A small network was shown many inputs. Here are its activations along a few directions, one row for each input.
In each table, some parts of the input vary, and every possible input appears once, in random order.
Descriptions start from the smaller parts, as in this example, which fits no table here: one of 5 places around a ring, together with either a single point or one of 11 places around a ring or (one of 3 separate values, together with one of 6 places along a line).
Shared parts are said once, and a part with two or three values counts as separate values.

Other details of the inputs vary at random and push rows far along three fixed directions, the same in every table; ignore that.

A family of inputs:
row 1: [ -9.1  -9.9  -5.3  -8.0 -16.3  11.3  10.3 -16.3  23.2   6.5  -0.8]
row 2: [-60.5   3.6 -23.5  29.3  31.4  15.8  -2.1 -38.4 -30.9  -9.2 -11.2]
row 3: [  2.3 -24.7 -18.0  -4.0   7.9   5.6 -31.9  61.4  63.1  26.4   1.0]
row 4: [ 10.5 -10.9 -26.5  -5.8 -19.5  10.0  -5.7  42.1  63.5  27.2  -1.9]
row 5: [-47.1  -9.3  -0.7  30.5  57.3  12.3 -31.1  -6.0 -22.7 -11.2  -7.1]
row 6: [  0.2  -9.5  62.2 -19.8  84.4 -55.7 -49.0  77.6   4.5  21.8  31.0]
row 7: [ 32.9  38.0  31.5 -26.7   0.4 -27.1  10.3 -13.3 -55.4  -4.1   2.5]
row 8: [ 51.2  33.5  50.0 -42.6  17.0 -63.6  -9.7  24.0 -21.6  -3.2  14.2]
row 9: [ 29.9  -4.8  48.1 -29.6  14.5 -26.5  20.5  -4.5 -17.4 -12.5  23.6]
row 10: [ 40.0   7.4   6.7 -15.7 -65.2  -9.5  46.2 -19.2  30.7 -13.0   2.6]
row 11: [-52.7 -24.0 -48.1  25.8  13.1  22.0 -25.4  15.9  32.4  25.1 -32.4]
row 12: [-15.5 -26.3 -28.7   5.1   2.4   0.0 -40.2  66.5  54.4  17.4 -10.1]
row 13: [-25.2  -1.2  33.7 -11.0  41.0 -17.8  16.3 -24.2 -66.5 -34.8   6.1]
row 14: [-41.4 -12.4 -18.5  37.6  15.9  37.9 -24.2 -16.5 -22.5   4.1  -9.3]
row 15: [ -3.8 -15.5 -36.4  25.1 -17.5  37.2   7.1 -16.3  12.6 -10.7 -19.7]
row 16: [ 42.8  -0.5  -7.9   3.8 -79.1  30.0  49.1 -46.5  29.0 -35.0  -4.5]
row 17: [ 77.0  12.9  33.8 -14.8 -32.7 -21.5  33.2  -5.6 -11.2   1.1  38.0]
row 18: [ 35.1  17.0   8.9 -10.6 -16.0 -13.4  25.0  -5.1  12.4  -0.5  22.2]
row 19: [ -4.0  -2.2 -11.6   9.0 -23.6   2.8  -8.8  22.6  24.8  27.1   0.2]
row 20: [ 20.7   2.3  -3.0 -28.1 -45.1 -11.5 -24.0  25.1  59.7  16.0 -25.1]
row 21: [-22.4  -4.4 -23.0  28.6 -18.9  25.9  -0.3 -26.6 -27.8  -4.0  -0.6]
row 22: [-15.0  15.5 -22.2  16.8 -23.3  44.2  44.6 -66.7 -43.9  -5.1   2.7]
row 23: [ -6.8  13.9 -22.4  -5.5   6.9   5.7   1.3 -25.5 -29.8  -5.5 -33.3]
row 24: [-39.0  11.6  21.0  10.3  65.3 -14.0 -11.4  -4.3 -60.7 -24.2  11.9]
Each input here is: one of 4 separate values, together with either a single point or one of 5 places around a ring.
- Changing only the choice among 4 separate values turns row 19 into row 10. The same change can be made to row 14. Which row results? => row 16
- Which other rows agree with row 23 in the choice among 4 separate values? List them by row number. => row 3, row 4, row 11, row 12, row 15
- Change only the choice among 4 separate values in row 22. List by row number the other rows that result. => row 1, row 4, row 18
- Change only the choice among 4 separate values in row 9. List by row number the other rows that result. => row 3, row 6, row 17
